Here are a small network's activations along a few directions, averaged over the inputs that share one value of a field.
Related values have similar rows: they may be neighbours, one step apart, or belong to one group.
(in the rows, 500 means zero)
Random noise pushes rows far along 20 fixed directions. That doesn't count. These rows show it; they differ only by the noise:
[527 235 535 629 536 559 527 431  97 581 711 633 525 379 483 373 461 683
 268 597 456 336 711 501 567 537 621 772 343 330 589 569]
[665 395 301 458 570 553 507 358 395 623 137 493 441 377 517 535 412 820
 294 376 672 640 398 238 459 402 528 616 365 653 548 457]
[577 501 403 577 384 466 704 402 529 479 607 706 474 443 621 572 437 598
 494 486 437 689 469 448 407 423 450 914 609 565 288 343]
[575 782 524 309 552 383 434 307 380 391 472 356 430 318 483 811 447 460
 423 556 595 329 468 431 386 372 597 448 686 380 540 820]
[611 467 534 302 597 460 600 392  93 569 676 396 381 603 471 846 615 557
 407 592 582 400 472 456 260 475 621 399 332 463 556 313]
[651 497 591 647 723 529 401 676 473 315 570 619 591 363 655 569 423 305
 719 433 653 269 566 597 658 710 478 358 391 505 469 535]
[546 402 710 673 405 509 627 246 290 520 283 584 489 501 418 514 542 604
 469 288 629 732 604 178 550 443 401 469 259 469 647 293]
[343 443 309 441 579 462 455 652 513 470 617 590 480 667 580 486 473 536
 463 624 707 604 689 520 782 564 331 550 549 497  79 781]
[398 465 486 548 672 689 459 632 503 370 477 587 480 659 418 372 661 442
 497 547 609 419 526 577 499 331 498 538 550 600 455 468]
[390 623 635 416 365 333 354 365 422 475 550 419 556 474 384 470 574 657
 543 896 231 718 271 601 495 474 375 514 713 436 614 253]
[421 676 551 469 486 696 777 694 276 466 584 717 446 609 427 350 807 478
 437 697  38 384 495 661 378 310 559 725 818 230 558 392]
[563 371 391 606 363 542 292 589 360 695 334 850 568 257 498 473 333 559
 597 623 462 681 326 483 772 678 429 671 459 501 665 412]
[389 594 631 486 460 455 477 557 602 338 565 413 592 537 467 421 589 327
 310 400 337 294 376 536 471 588 608 405 705 330 532 608]
[608 209 522 561 810 345 433 633 676 430 482 385 709 655 453 733 546 425
 610 586 670 255 218 584 688 489 544 395 303 721 529 236]
[529 497 739 568 407 445 402 451 791 482 425 314 370 310 406 669 404 493
 765 224 646 599 413 323 402 638 325 317 407 639 629 311]
[581 585 298 597 676 611 391 657 497 395 402 763 646 461 694 222 310 317
 632 557 465 490 479 698 691 361 543 540 640 498 547 669]
[185 448 549 461 656 473 522 381 453 554 571 679 685 399 408 747 581 415
 385 437 518 500 547 451 445 321 354 744 608 419 611 491]
[281 300 713 508 643 317 346 498 574 418 362 464 446 589 509 542 533 632
 620 345 633 697 529 422 583 739 367 346 621 439 446 432]
[434 199 604 665 605 471 461 364 492 675 687 658 639 570 563 428 510 392
 742 551 626 306 690 622 724 851 612 458 498 290 455 462]
[598 483 500 513 536 402 715 358 498 364 561 274 427 717 627 184 472 707
 393 458 364 545 544 433 369 293 633 571 625 479 179 629]
[522 184 489 573 240 254 548 615 605 672 557 508 582 614 561 498 367 400
 555 522 263 666 285 415 491 362 670 756 295 747 338 651]
[511 583 409 526 561 722 415 694 800 427 483 537 230 556 447 413 554 481
 744 612 732 327 657 738 641 686 504 406 753 439 525 475]


Values of PUPUB:
fuf: [426 497 468 442 739 483 553 529 520 559 229 497 582 415 622 663 570 555
 535 330 519 629 589 447 377 497 419 419 405 578 599 461]
lubo: [544 531 442 514 533 524 515 635 505 635 406 717 492 318 681 670 372 360
 809 407 498 686 668 593 590 651 355 398 385 479 677 458]
kimo: [415 431 366 371 859 377 408 635 409 512 641 617 702 434 719 658 270 377
 522 355 475 471 542 718 500 659 477 392 502 359 731 428]
zut: [580 371 533 491 507 529 300 522 429 583 473 512 515 522 367 613 600 451
 621 629 658 311 223 420 507 529 581 519 401 736 233 599]
fud: [484 333 593 632 501 550 477 787 452 457 589 608 531 440 329 560 722 579
 410 739 377 160 507 675 656 725 621 693 502 440 551 461]
vev: [337 442 360 383 555 557 422 525 524 763 654 594 616 438 488 483 378 356
 598 423 384 471 465 591 364 452 475 538 526 511 569 531]
kidig: [575 390 708 625 362 443 539 409 506 320 398 393 389 596 342 511 562 497
 336 257 645 446 435 255 501 462 618 488 418 524 467 549]
tak: [611 515 649 489 351 441 440 448 207 515 634 337 426 544 334 386 488 608
 475 670 326 384 328 450 600 432 562 447 565 352 337 672]
gege: [404 390 576 596 364 479 303 460 434 346 653 580 419 634 497 164 419 542
 438 573 473 558 589 696 540 618 613 558 664 395 483 563]
bis: [609 484 631 691 349 409 460 475 532 450 409 700 554 506 570 579 519 418
 811 668 503 654 529 620 639 585 478 536 414 622 483 342]
zev: [422 366 686 478 346 522 654 579 523 636 496 255 326 596 184 504 760 656
 432 591 216 369 446 442 308 320 622 619 394 487 691 402]
pepov: [388 394 521 526 586 504 398 468 444 477 685 533 464 571 387 634 410 382
 489 377 785 365 671 562 603 555 514 404 469 416 560 570]
PUPUB is arranged as a network in which each value has 3 neighbours.
Question: Which values are neighbours of fuf? Give them in the order they are listed.
Answer: lubo, fud, zev
Question: Which values are neighbours of bis? Give them in the order they are listed.
Answer: tak, gege, pepov
A value of PUPUB combines one of 2 hidden first parts with one of 6 second parts; all combinations occur once.
Question: Changing only the second part turns zut into kidig. tak has the same second part as zut; what does that change turn tak into?
Answer: lubo
Question: Changing only the second part turns fuf into pepov. zev has the same second part as fuf; what does that change turn zev into?
Answer: vev
